These are the activations of a small neural network, seen along a few directions. Each row is one input.
Each table varies a few parts of the input and shows all the possible inputs, shuffled.
Descriptions start from the smaller parts, as in this example, which fits no table here: values(3) and (point or ring(9) or (line(4) and ring(5))).
Shared parts are said once, and a part with two or three values counts as separate values.

Other details of the inputs vary at random and push rows far along two fixed directions, the same in every table; ignore that.

A family of inputs:
x1: -103, 101, -64, -318, 260, -5, 104, -176, -31, -75, 24
x2: -109, 196, 35, -50, -201, 314, -256, -220, 244, -251, 238
x3: -93, 167, 383, -395, 42, -30, -168, 247, -40, -227, 425
x4: 62, 238, 415, -333, -39, 192, -284, 249, 0, -346, 482
x5: -131, -98, -77, -77, 201, 42, 213, -188, -83, 178, -255
x6: -8, 166, -246, -312, 82, -14, -129, 54, -86, -166, 89
x7: 41, -272, 104, 625, -60, 236, 184, 199, -30, 137, -109
x8: -124, 35, -176, -237, 149, -51, 31, -45, -111, 55, -46
x9: -594, -414, -339, 471, 120, 608, 67, -431, 253, 641, 401
x10: 56, -162, 138, 1, 109, -227, 189, -10, 221, 265, -248
x11: 26, 283, -127, -309, 19, -6, -216, -52, 96, -232, 390
x12: 402, -3, -118, -214, -185, -377, 89, 164, -330, -91, -575
x13: -299, -163, 147, 447, 216, 63, 336, -147, -21, 525, -233
x14: -90, 141, -90, -55, -57, 97, -264, -143, 204, -1, 390
x15: -399, -249, 91, 724, -291, 518, 88, -73, 221, 382, 440
x16: -301, -148, -4, 205, 30, 332, 31, -527, 370, 355, 375
x17: 367, 71, -220, -44, -20, -261, -43, 117, -26, -474, -275
x18: -114, -248, 10, 715, -59, 7, 67, 35, 168, 190, -254
x19: 72, -443, -234, 404, -228, 56, 166, -34, -162, 318, -690
x20: -241, 270, -38, -303, 99, 211, -248, -260, 237, -73, 741
x21: 150, 240, -81, -477, 272, -159, 43, -136, -38, -351, 247
x22: -463, 226, 103, -93, -188, 628, -271, -297, 272, -210, 438
x23: 114, -455, 42, 564, -3, 4, 384, 179, -206, 583, -219
x24: -347, -47, -112, 132, -138, 486, -121, -212, 100, 201, 32
x25: 53, 334, 320, -229, -131, -92, 24, 116, -39, -196, 654
x26: 67, -120, 414, -217, 192, -222, 198, 99, -73, -20, -2
x27: -73, 195, 442, -380, 58, 164, -167, 93, 16, -39, 637
x28: -395, 291, -99, -376, 108, 322, -268, -105, 80, -123, 514
x29: -193, -367, -356, 270, 95, 126, 215, -155, -48, 471, -228
x30: 107, 156, -223, -222, 58, -24, -85, 85, -35, -503, -113
x31: 359, 309, 99, -95, -45, -578, -173, 332, -112, -399, -152
x32: 57, -235, -198, 197, -59, -96, 65, -175, 55, 371, -151
x33: -187, -503, -411, 662, 46, 345, 145, -163, 117, 243, -313
x34: 301, -518, -474, 546, -65, -228, 236, 84, -96, 262, -741
x35: 178, 66, -99, -87, -122, -80, 22, 55, -150, -291, -481
x36: 214, 361, 382, -308, -32, -281, 189, 125, -51, -354, 477
x37: 231, 34, 14, 167, -21, -484, 7, 236, -104, 43, -224
x38: -98, -231, 390, 124, 114, 269, 225, -34, 56, 334, 227
x39: -226, 127, -115, -157, -12, 267, -143, -69, -5, -114, 74
x40: 302, -4, 108, 124, -66, -106, 36, 380, -193, -105, -43
x41: -89, 302, -6, -239, -119, 177, -405, -162, 239, -298, 493
x42: 406, 356, 268, -307, 171, -738, 113, 139, -85, -325, -75
x43: 317, 117, 138, 27, -222, -311, 141, 326, -201, -127, 87
x44: -514, -137, -297, 236, 18, 605, -150, -235, 209, 148, 307
x45: 382, -210, 189, -86, -5, -495, 65, 512, -309, -224, -529
x46: -197, 315, 153, -508, -84, 191, -195, -238, 8, -113, 457
x47: 198, 360, 320, -91, -189, -102, -27, 229, -7, -603, 372
x48: 103, 121, -124, -189, 28, -53, -2, 127, -139, -396, -389
x49: 73, 304, 15, -440, 220, -76, -49, -221, 135, -295, 443
x50: 330, 148, -89, -79, -112, -215, -158, 27, 35, -458, -194
x51: 292, -347, 153, 184, -56, -145, 157, 367, -255, 266, -369
x52: 175, -140, -110, 130, 88, -172, 180, -224, 110, 170, -161
x53: -132, 154, 176, 241, 86, 50, -51, 112, -61, -124, -173
x54: -75, -577, 178, 350, 77, -73, 282, 133, -142, 511, -291
x55: 566, 90, 8, -299, -72, -704, -74, 500, -79, -366, -606
x56: 413, 73, 75, -29, 69, -726, 104, 246, -228, -55, -342
x57: -331, -365, -77, 353, 44, 354, 286, -433, 30, 586, -281
x58: 182, 423, 435, -430, 130, -59, 63, 143, -67, -307, 592
x59: -320, 146, 458, -178, 55, 338, -256, 100, 186, -417, 557
x60: 109, 119, 95, -228, -35, -252, -160, 218, 148, -21, -37
x61: -570, 172, -97, -59, 76, 592, -237, -222, 255, -209, 424
x62: -533, -244, -97, 278, -60, 531, 50, -393, 105, 631, 77
x63: -50, -111, 11, 353, 55, -225, 117, 197, -246, 335, -462
x64: 299, -332, -321, 338, -174, -250, 107, 11, -53, 324, -519
x65: 158, 183, 207, -100, -51, -7, -32, 332, -143, -81, 347
x66: -289, 202, 227, -102, -28, 308, -323, -16, 488, -237, 406
x67: 312, 93, -127, 23, -56, -227, -122, 31, 69, -420, -182
x68: 299, -39, -316, -147, 40, -350, 87, 245, -277, -219, -610
x69: -107, 59, -99, -254, 101, -19, 37, -58, -147, 59, -103
x70: 93, 32, 362, -36, -11, 176, -117, 229, 7, -283, 147
x71: 352, -1, 45, -276, -3, -356, 252, -62, -273, -79, -511
x72: -232, -388, -241, 518, -28, 218, 75, -326, 215, 616, 75
x73: 6, -127, -208, 282, -103, 82, -131, -124, 169, 66, -4
x74: 230, 204, -44, -267, -210, -104, -243, 1, -22, -291, -35
x75: 15, 276, -18, -399, -58, 27, -155, -11, -127, -149, 28
x76: 268, -241, -181, 101, -148, -216, 149, -107, -146, 330, -447
x77: -416, 246, 238, -19, 159, 133, -101, -73, -14, 195, 335
x78: 199, -596, -537, 530, 29, -173, 337, 49, -195, 417, -695
x79: 253, 265, -138, -539, 57, -331, -35, 227, -328, -324, -331
x80: 70, 226, 130, -2, 46, -239, -97, 272, -228, -168, -273
x81: -508, 129, -49, -219, 264, 488, -18, -432, 260, 61, 634
x82: -232, -149, -126, 219, -237, 328, -105, -286, 182, 400, 134
x83: -411, -269, -24, 339, -37, 476, 106, -563, 300, 570, 189
x84: 321, -104, 38, -114, 1, -531, 126, 239, -25, 131, -430
x85: 10, -66, -323, 44, 38, 105, -105, -19, 9, -135, 6
Description of these inputs: line(5) and (values(3) or line(4) or ring(10)).
Changing only the line(5) part turns x75 into x24. The same change can be made to x65. Which row results?
> x40
Changing only the line(5) part turns x73 into x72. The same change can be made to x4. Which row results?
> x27
Which other rows does x82 become when the line(5) part takes its other values? List them by row number.
> x2, x74, x76, x83
Start at x17 and move only the ring(10) part, one step at a time. The first step leads to x67. Which rows follow, in order?
> x50, x2, x22, x35, x48, x61, x30, x33
Which other rows does x10 become when the values(3) part takes its other values? List them by row number.
> x13, x42
Which other rows does x60 become when the line(5) part takes its other values? List them by row number.
> x10, x55, x66, x84
Which other rows does x70 become when the line(4) part takes its other values? List them by row number.
> x7, x47, x59
